These are the activations of a small neural network, seen along a few directions. Each row is one input.
Each table varies a few parts of the input and shows all the possible inputs, shuffled.
Descriptions start from the smaller parts, as in this example, which fits no table here: values(2) and (point or ring(11) or (ring(5) and line(6))).
Shared parts are said once, and a part with two or three values counts as separate values.
(in the rows, 128 means zero)

Other details of the inputs shift rows strongly along three fixed directions, in all tables alike. That doesn't count.

A family of inputs:
R1: [185 144 195 140  90  65 153 118 129  78  70  68 108  91]
R2: [ 92 120 158 144 143 145 101 105 113 103 138 148 143 117]
R3: [173 141  91 123 101 112 180 112 134 132 122 141  67 142]
R4: [ 98 129 156 126 144 143  97 154  97 105 147 130 155 125]
R5: [163 102  85 167 115  92 166 202 138 152  68 139 100 134]
R6: [ 68  80  83 165 170 173 103 151 129 155 175 188 155 140]
R7: [101 125 153 144 137 145 104 122 124 104 143 136 164 135]
R8: [124 162 213 120 114 101  77 107  92  70 117  66 189 100]
R9: [207 141 169 147  93  43 173 156 136  97  46  33 137 118]
R10: [149 160  93  96 113 144 164 111 148 151 145 145 110 172]
R11: [165 150  84 118 104 124 180 127 153 157 118 140  95 167]
R12: [115  97 199 172 149 110 112 189 122  84  94  83 193 105]
R13: [157 142  93 101 106 115 150  75 128 142 160 125  80 121]
R14: [135 122  77 112 124 129 140  86 139 174 147 144  91 139]
R15: [159 118  88 132 113 122 164 115 156 155 116 156  58 124]
R16: [ 79 115 154 147 155 162  98 137 134 116 145 152 174 134]
R17: [135  88 112 120 139 147 162 182 172 164  85 125 111 127]
R18: [101 118 155 131 148 142 109 143 112 110 158 116 167 131]
R19: [ 73  61 119 189 174 149 101 224 127 137 109 182 161 116]
R20: [165 118 171 145 109  71 135 123 141 124  69  71 123  88]
R21: [ 76  49 117 204 171 136  99 204 105 119 116 189 129  88]
R22: [108 171 129  76 130 158 107  66 123 133 195 117 164 149]
R23: [129 152 209 126 117 100  93  97 108  77 128  55 198 107]
R24: [143  97 110 158 126 114 154 143 150 149  85 150  90 130]
R25: [146 110  96 156 126 118 162 163 145 136 103 147 112 152]
R26: [108 180 136  71 131 165  93  82 103 119 188 126 153 144]
R27: [ 89 168 123  82 136 168  83  80 108 133 189 144 154 141]
R28: [102 168 134  74 126 149  77  39 100 134 179 133 125 120]
R29: [172 138  67 117 108 104 174 122 144 158 128 118 101 159]
R30: [166 154  92 105 108 133 183 139 147 143 128 134  92 174]
R31: [134 177 227 113 108  94  88 105  98  72 104  51 191  96]
R32: [136 135  85 110 118 128 129 101 114 143 156 159  71 112]
R33: [ 58  34 109 215 187 156 102 215 139 148 127 188 174 116]
R34: [179 120 157 158 100  54 153 168 117 107  35  83 106  96]
R35: [111 175 145  81 131 172 113  76 122 113 185 131 154 159]
R36: [ 79 104  91 147 163 162  94 153 111 137 159 181 138 134]
R37: [106 162 127  84 126 148 100  35 102 126 193 124 135 129]
R38: [187 116 178 162  99  60 162 152 155 116  27  78 100  96]
R39: [154 145  86 104 109 119 156  82 120 140 162 129  88 134]
R40: [ 86  82 108 150 159 153 100 113 133 148 163 169 118  97]
R41: [112 169 133  77 134 163 109  72 119 125 197 113 162 151]
R42: [160 141  95  72 112 146 165 148 160 169  93 123  77 138]
R43: [171 150  83 118 107 118 177 125 145 142 119 133  89 168]
R44: [ 76  95 130 114 165 204 117 154 162 147 135 174 131 135]
R45: [164 156  82  99 110 125 165 148 129 149 128 130  90 159]
R46: [156 119  72 124 115 114 150 128 138 166 116 156  54 110]
R47: [129 164 231 108 111  92  71  75 102  83 101  58 158  67]
R48: [ 99  91 200 197 147 119 101 182 125  82  85 117 191 106]
R49: [166 146  66 112 107 109 160 136 128 154 120 136  89 153]
R50: [ 76  57 135 196 174 159 120 224 129 117 121 182 152 134]
R51: [108 171 129  79 128 154 104  61 125 134 192 113 162 147]
Each input here is: values(3) and (point or ring(6) or line(10)).
Question: Changing only the values(3) part turns R29 into R49. The same change can be made to R40. Which row results?
Answer: R46
Question: A walk changes only the ring(6) part. It starts at R40 and steps to R13. List the rest of the walk in order.
Answer: R39, R37, R14, R20
Question: A walk changes only the line(10) part. It starts at R43 and steps to R25. List the rest of the walk in order.
Answer: R7, R48, R11, R16, R10, R35, R30, R50
Question: Which other rows does R23 become when the values(3) part takes its other values? List them by row number.
Answer: R7, R8
Question: Which other rows does R24 become when the ring(6) part takes its other values? List them by row number.
Answer: R1, R2, R3, R15, R38

A family of inputs:
R52: [132 153  86  71 120 149 134  70 124 156 165 131 100 136]
R53: [ 74  51  48 201 171 148 104 207 120 157 141 218 130 120]
R54: [114 132 187 128 128 128  95 119 125  99 135  99 163  85]
R55: [ 41  69 144 164 182 178  65 145 124 121 176 171 180  90]
R56: [149 100 119 167 123 100 150 152 139 130 102 146  83 104]
R57: [131 166  86  72 127 162 149 104 120 145 177 129 129 183]
R58: [140  90 104 157 127 121 159 153 154 141 100 138 108 117]
R59: [174 144 143 122 107 105 178 174 135 110  71  96 122 157]
R60: [101 136 188 134 138 136  87 112 125 101 119 115 173 123]
R61: [141  87 114 160 128 100 147 145 120 130  88 137  82 109]
R62: [178 149 120 147  94  76 149 158 124 114  76 111 109 112]
R63: [145 107 118 140 130 121 147 169 143 133  78 136 103 136]
R64: [142  93 114 171 123  94 148 136 130 141  89 139  93 116]
R65: [174 130 124 132 100  89 162 155 148 150  75 104 103 114]
R66: [ 95 130 178 134 137 140  89 117 126 113 126 126 162  95]
R67: [114 132 190 131 127 130 102 103 130  89 123 107 157  94]
R68: [183 127 117 134 108  88 169 157 154 136  89  91 111 133]
R69: [ 96 137 181 120 146 151  97 161 105  96 141 111 185 132]
R70: [150  95 122 169 122  99 152 142 138 124  96 146  83 109]
R71: [136 162  93  77 111 138 134  70 134 164 165 128 110 139]
R72: [125 158 198 104 127 122 112 137 104  83 124  66 189 133]
R73: [180 156 145 129  99  94 179 176 146 125  74  92 132 158]
R74: [ 28  66 145 172 184 185  62 134 122 128 159 184 183 101]
R75: [176 127 133 126 114  86 158 153 136 128  69  78 117 131]
R76: [ 68  30  72 193 182 151 106 192 116 161 138 215  98 105]
R77: [138 176  77  91 104 133 126  61 108 131 170 138 111 146]
R78: [139 101 111 167 125 104 141 151 134 147  98 158  85 112]
R79: [113 119 180 148 131 115 101  87 109  87 137 109 142  92]
R80: [153 122  96 157 113  94 136 176 120 131  98 137 113 115]
R81: [142 172  98  83 116 157 151 115 135 142 183 132 127 174]
R82: [130 161  99  84 112 151 133  64 139 154 156 151 101 144]
R83: [ 80  57  80 187 176 172 119 203 157 157 138 211 122 130]
R84: [ 94 116 180 126 141 140  91 110 112  97 120 109 161  92]
R85: [128 142 198 133 118  87  93  86 100  96 121  79 152  89]
R86: [145  92 110 171 127  88 147 141 129 148  95 134  99 114]
R87: [175 116 124 152 105  80 160 146 135 131  97 115  80 104]
R88: [154 111 110 152 129 118 177 184 148 130 108 116 141 158]
R89: [118 160  80  90 127 170 149  99 134 155 178 153 134 195]
R90: [141 164  97  87 116 154 139  74 146 141 167 143 103 159]
R91: [153 103 113 155 125 113 160 158 155 133  92 120 117 136]
R92: [106 139 159 142 133 114  80 107  92  88 140 107 181 101]
R93: [ 95 131  61 107 148 197 144 113 138 154 206 184 131 187]
R94: [ 64 117  61 114 166 202  89 117 133 183 210 211 127 161]
R95: [ 97 135 182 122 143 150 108 139 107  85 131 102 188 140]
R96: [139 175  99  86 118 162 155 110 140 137 179 141 123 175]
R97: [142  97 109 154 127 105 152 154 147 155  88 126 120 118]
R98: [164 118 118 141 111  92 154 145 125 132  84 131  65 107]
R99: [ 93 114 175 138 145 129  75 117  91 102 142 129 136  82]
R100: [115 138 186 130 135 131  90 127 125  97 138  97 172 107]
R101: [173 108 117 153 109  75 163 140 134 132  99 111  85 107]
R102: [120 145 204 136 118 103  92  75 105  87 116 102 143  95]
R103: [159 193 123  52  93 132 140  63 127 135 142 106  89 126]
R104: [150 109 109 147 127 103 147 169 148 154  90 119 124 140]
R105: [ 64 101  67 121 162 192  94  86 109 156 201 228  81 133]
R106: [ 95 107 172 142 148 121  84 101  92  99 138 116 145  88]
R107: [ 95 126 174 137 144 138  89 110 124 109 127 112 178 126]
R108: [ 98 145 186 120 143 152 102 154 110  89 133 114 180 133]
R109: [151 126 118 142 122 116 163 197 143 144  99 124 138 161]
R110: [155 115 112 147 126 116 173 191 147 132 109 116 137 155]
R111: [148 107 119 151 121 115 155 164 157 137  94 136 103 107]
R112: [139  99 117 142 126 121 149 162 142 136  78 143  95 112]
R113: [159 187 117  51  95 130 136  69 121 142 150 101  93 125]
R114: [160 182 112  51  97 124 140  62 121 142 151  94  98 129]
R115: [101 140 187 133 139 136  84 123 125 106 124 113 173 116]
R116: [ 73  55  57 204 168 158 108 199 126 146 130 234 121 123]
R117: [133 164 199 113 119 110 118 131 116  92 120  63 198 141]
R118: [180 150 133 129 100  99 186 165 149 126  73 101 126 170]
R119: [140 137 185 134 119  92 112  79 109  89 131  80 142  92]
R120: [137 167  96  89 119 165 158 102 140 134 175 146 122 182]
R121: [163 185 100  70 103 122 145  59 136 156 152  99 115 167]
R122: [ 89 124 172 123 152 150  74 139 110 108 139 120 166 109]
R123: [143 153  92  86 114 139 145  67 141 150 170 124 108 135]
R124: [128 171  90  68 123 165 125  85 129 152 169 149  95 155]
R125: [146 103 112 141 130 116 151 165 140 135  80 121 110 136]
R126: [117 130 181 134 139 124 100 112 126  95 134  86 180 113]
R127: [ 98 125 177 120 148 136  80 129 109 103 131 100 172 110]
R128: [129 165  87  87 126 156 149 101 132 155 177 134 142 190]
R129: [136 164  96  91 110 131 122  60 115 158 178 148  84 133]
Question: What do these inputs look like to the network?
Answer: ring(6) and (point or (values(3) and line(4)))
Question: Changing only the ring(6) part turns R81 into R93. The same change can be made to R65. Which row results?
Answer: R74
Question: Changing only the ring(6) part turns R80 into R77. The same change can be made to R54. Which row results?
Answer: R58
Question: A walk changes only the ring(6) part. It starts at R95 and steps to R59. List the rest of the walk in order.
Answer: R108, R69, R72, R57
Question: Which other rows does R88 become when the values(3) part takes its other values? List them by row number.
Answer: R57, R128
Question: Which other rows does R67 become when the values(3) part takes its other values? List them by row number.
Answer: R82, R112
Question: Which other rows does R90 become when the line(4) part takes its other values? List them by row number.
Answer: R67, R70, R120
Question: Which other rows agree with R104 in the ring(6) part? List them by row number.
Answer: R53, R55, R68, R71, R72, R76, R85, R101, R110, R114, R117, R127
Question: Which other rows does R85 become when the ring(6) part takes its other values? List them by row number.
Answer: R64, R78, R86, R102, R129

A family of inputs:
R130: [150  97 125 173 128 101 155 208 141 125  89 119 135 121]
R131: [ 56 154 170 101 159 193  67  95 102 102 199 147 192 149]
R132: [147 154 190 138 107  87 111 113 115  92  92  87 148 105]
R133: [169 141 160 122 111  98 164 149 140 112  75  67 147 147]
R134: [192 220 136  58  72 108 163  54 125 108 140  78 106 153]
R135: [110 153 160 100 136 144 105 128 110 105 143  99 179 142]
R136: [171 168 199 123  93  61 116 115 112  91  82  43 159  95]
R137: [ 94  81 108 169 159 148 118 192 129 129 134 163 151 122]
R138: [169 155  63 109 103 133 180 125 147 156 146 157  76 168]
R139: [128  90 135 163 137 101 121 161 117 125 104 129 113  90]
R140: [ 45 129 130 112 171 207  77 115 107 120 197 180 175 156]
R141: [156  90 129 182 122  79 152 172 148 139  64 116 122 113]
R142: [ 89  58  75 185 162 144 121 168 143 165 122 192 122 125]
R143: [122 167 113  57 121 176 123  69 152 161 172 142 100 138]
R144: [125 118  53 109 130 150 144  77 135 177 181 179  64 141]
R145: [170 115 143 151 105  76 154 145 124 112  62 107  83 100]
R146: [ 86 114 144 153 147 142  84 123 112 113 134 156 150 110]
R147: [174 144  61 106 105 124 190 113 156 160 137 134  83 166]
R148: [104 162 208 106 124 129  71  52  90  75 159 101 148  90]
R149: [105  67 118 159 154 152 130 196 164 156  83 166 113 105]
R150: [107 119 149 147 137 116  91 136 110 115 119 119 159 101]
R151: [ 99  93 111 152 159 153 124 202 130 142 129 153 157 149]
R152: [175 129  64 106 103 106 178  89 140 167 124 135  47 136]
R153: [137 165  73  73 123 165 158  88 143 167 181 141 112 193]
R154: [137 105 141 145 127  96 122 142 112 116  97 111 113  89]
R155: [109 140 173 128 135 139 107 101 126  98 160 107 175 123]
Question: What do these inputs look like to the network?
Answer: values(2) and (point or (values(3) and line(4)))
Question: Changing only the values(2) part turns R132 into R146. The same change can be made to R138. Which row results?
Answer: R134
Question: Which other rows does R154 become when the values(2) part takes its other values? List them by row number.
Answer: R139
